Here are a small network's activations along a few directions, averaged over the inputs that share one value of a field.
Values that are neighbours, or in one group, have similar rows; names and order tell nothing.
In the rows, zero is written as 500.
Strong random noise was added to every row along 20 fixed directions; ignore it. To show where, here is one row again and again, with new noise each time:
[553 704 487 479 541 394 673 635 411 229 637 367 539 630 723 583 377 685
 600 668 431 233 452 725 359 429 563 354 287 574 262 427]
[538 557 667 557 596 432 728 485 252 852 352 207 689 380 227 734 703 552
 306 675 384 345 642 421 449 673 506 655 499 529 396 556]
[596 451 418 419 354 484 585 445 370 632 459 388 453 501 434 645 519 605
 366 575 311 428 578 523 424 487 467 661 294 392 636 498]
[699 415 507 557 488 297 274 342 553 253 435 676 348 341 426 504 528 573
 509 469 411 552 524 303 800 556 530 330 548 453 604 225]
[449 218 491 636 497 558 565 363 608 589 585 493 426 510 500 387 510 476
 477 506 394 566 715 433 471 490 402 692 497 578 633 437]
[401 463 486 624 425 604 515 519 551 500 571 488 662 631 515 398 595 492
 529 576 510 297 565 791 421 320 586 485 541 503 249 611]
[672 367 381 418 476 621 455 171 400 394 648 547 656 549 560 377 605 458
 523 246 400 659 499 367 578 316 614 275 483 412 320 569]
[344 290 686 672 456 270 429 477 490 470 603 701 527 502 814 646 498 636
 424 705 480 722 574 385 286 456 315 563 373 696 529 470]
[647 393 440 428 501 400 584 495 634 308 460 560 495 268 683 827 528 566
 679 359 677 630 238 516 554 471 632 405 517 339 564 571]
[283 579 438 254 463 634 532 637 412 449 526 750 705 632 736 309 401 669
 269 409 405 452 554 535 661 527 295 559 195 709 549 581]
[336 607 649 376 296 475 616 489 405 551 576 617 333 418 468 619 410 348
 624 432 778 360 630 303 306 687 406 442 537 629 581 650]
[685 405 483 542 605 460 491 640 436 512 430 167 297 453 279 686 484 443
 704 435 330 589 386 613 473 543 703 460 497 440 417 305]
[652 340 544 502 303 486 478 634 567 502 362 535 470 342 614 591 582 789
 499 442 229 451 586 667 243 499 538 737 557 579 558 365]
[609 357 480 664 525 409 320 571 552 630 494 444 422 333 525 530 555 658
 296 473 432 676 539 540 612 453 542 712 244 256 480 578]
[412 147 626 756 599 347 751 465 692 516 450 328 620 432 364 665 510 464
 494 719 551 481 555 566 565 501 414 769 481 846 588 526]
[555 323 318 496 658 479 464 399 538 188 401 558 740 685 606 507 272 453
 663 373 411 592 309 600 626 361 356 452 509 544 518 368]
[362 491 379 676 503 551 795 327 759 437 589 643 445 594 438 425 442 473
 514 590 651 491 425 477 676 478 561 441 452 537 416 431]
[337 391 465 561 469 327 421 486 515 495 480 875 394 352 542 653 361 582
 531 463 667 458 534 544 708 642 349 396 383 371 488 442]
[592 522 546 335 356 327 643 439 560 605 546 481 681 600 575 416 642 430
 315 613 534 604 399 502 450 341 565 662 483 947 655 454]
[714 454 557 599 538 462 421 542 432 698 568 399 685 547 440 596 659 477
 328 518 386 597 423 360 333 443 538 563 472 471 392 637]
[284 335 450 431 472 557 636 512 506 448 347 654 632 558 540 574 548 577
 488 565 336 442 537 603 676 556 390 553 501 649 694 313]
[695 394 559 607 649 413 296 445 345 649 436 285 702 604  50 547 699 345
 310 722 290 365 524 420 712 473 481 430 564 523 467 499]


Galu, 13 values:
g12: [509 691 377 651 512 523 483 371 566 406 431 747 659 679 593 539 437 420
 631 458 596 525 284 447 384 436 521 358 759 217 336 381]
g5: [567 335 353 606 671 701 361 764 602 466 456 599 399 453 533 521 287 844
 521 421 213 614 358 720 460 529 463 526 395 361 224 450]
g6: [694 559 483 522 377 358 523 533 641 313 494 158 586 620 558 491 520 354
 658 678 592 287 423 856 289 186 649 710 633 586 600 533]
g9: [630 582 405 418 435 414 554 565 558 732 454 660 500 475 392 417 693 352
 454 300 439 471 479 418 692 685 658 558 703 548 730 139]
g3: [477 525 571 483 588 418 589 420 595 423 655 368 289 462 558 297 456 577
 439 741 531 505 629 500 604 460 518 543 410 758 531 391]
g7: [507 425 675 401 690 341 183 839 526 493 546 315 591 391 815 509 676 446
 411 618 550 618 502 556 540 444 424 654 498 554 867 662]
g8: [551 468 552 516 492 517 448 579 505 505 650 598 580 547 477 451 579 488
 324 473 411 585 458 268 504 573 471 445 414 660 591 577]
g1: [306 417 610 544 503 461 539 567 533 537 506 579 450 411 447 476 369 513
 460 473 627 585 580 435 557 654 347 554 405 725 573 593]
g13: [595 524 564 531 274 550 590 688 712 544 425 542 474 463 439 442 688 635
 376 464 339 612 394 461 351 558 672 657 604 758 648 365]
g2: [362 161 567 480 766 514 521 653 427 493 559 411 689 483 435 722 757 553
 491 813 301 291 535 683 786 558 429 264 508 600 601 518]
g4: [534 638 410 288 528 466 642 560 509 491 507 440 295 367 424 695 379 503
 640 511 758 369 331 673 622 553 591 330 406 349 469 618]
g11: [772 465 336 473 605 449 502 571 553 430 567 532 640 517 552 445 267 644
 402 354 382 353 434 564 524 509 346 596 314 519 479 569]
g10: [586 569 386 622 469 513 474 454 629 459 479 405 483 417 510 490 519 576
 579 577 658 319 443 843 482 299 660 485 563 167 293 655]
Galu is arranged as a line.
A walk along Galu starts at g5 and steps to its neighbour g3. Put g12, g1, g4, g11 in the order it reaches them.
> g12, g4, g11, g1
Which values are neighbours of g2? Give them in the order they are listed.
> g7, g8

Fif, 11 values:
h10: [425 420 610 667 656 679 470 709 497 506 492 316 759 554 343 607 796 429
 376 624 373 390 485 413 643 542 559 467 535 453 504 721]
h8: [392 377 675 545 514 460 604 461 437 627 689 334 431 371 561 510 592 374
 594 455 657 538 724 463 408 521 563 546 470 621 408 648]
h5: [648 442 491 137 808 656 286 533 508 645 612 337 382 363 719 381 618 444
 597 562 548 494 562 543 443 445 396 409 837 294 780 645]
h7: [187 502 515 761 480 444 721 149 457 410 423 383 376 526 325 416 385 369
 562 566 622 596 712 413 736 524 526 572 386 492 436 330]
h4: [456 457 538 651 454 508 512 391 525 383 266 598 481 397 373 609 319 688
 516 461 483 611 443 462 468 537 444 538 468 510 278 504]
h6: [330 381 523 471 209 566 374 477 547 441 524 497 337 495 504 495 451 291
 538 402 690 568 613 436 462 404 444 693 380 450 780 764]
h9: [662 404 448 421 449 416 542 223 348 499 343 441 580 416 415 564 399 642
 456 403 363 643 489 488 477 441 468 549 429 555 413 450]
h3: [461 396 617 693 522 576 280 520 517 279 326 458 426 354 406 461 530 791
 392 685 260 383 727 503 619 528 398 534 463 392 513 525]
h1: [600 595 641 775 420 322 303 638 566 272 474 474 229 496 396 311 530 710
 334 604 179 595 612 336 623 590 629 529 313 672 502 104]
h2: [388 495 698 362 557 719 431 568 456 363 557 303 279 554 369 244 467 524
 382 639 309 536 713 236 571 555 390 514 373 882 636 592]
h11: [429 511 516 506 501 579 556 779 461 618 695 514 348 653 297 637 385 299
 510 457 530 536 361 294 412 692 467 411 313 637 525 602]
Fif is arranged as a line.
Which values are neighbours of h1? Give them in the order they are listed.
> h3
Which values are neighbours of h9? Give them in the order they are listed.
> h10, h11
Which values are neighbours of h2? Give them in the order they are listed.
> h8
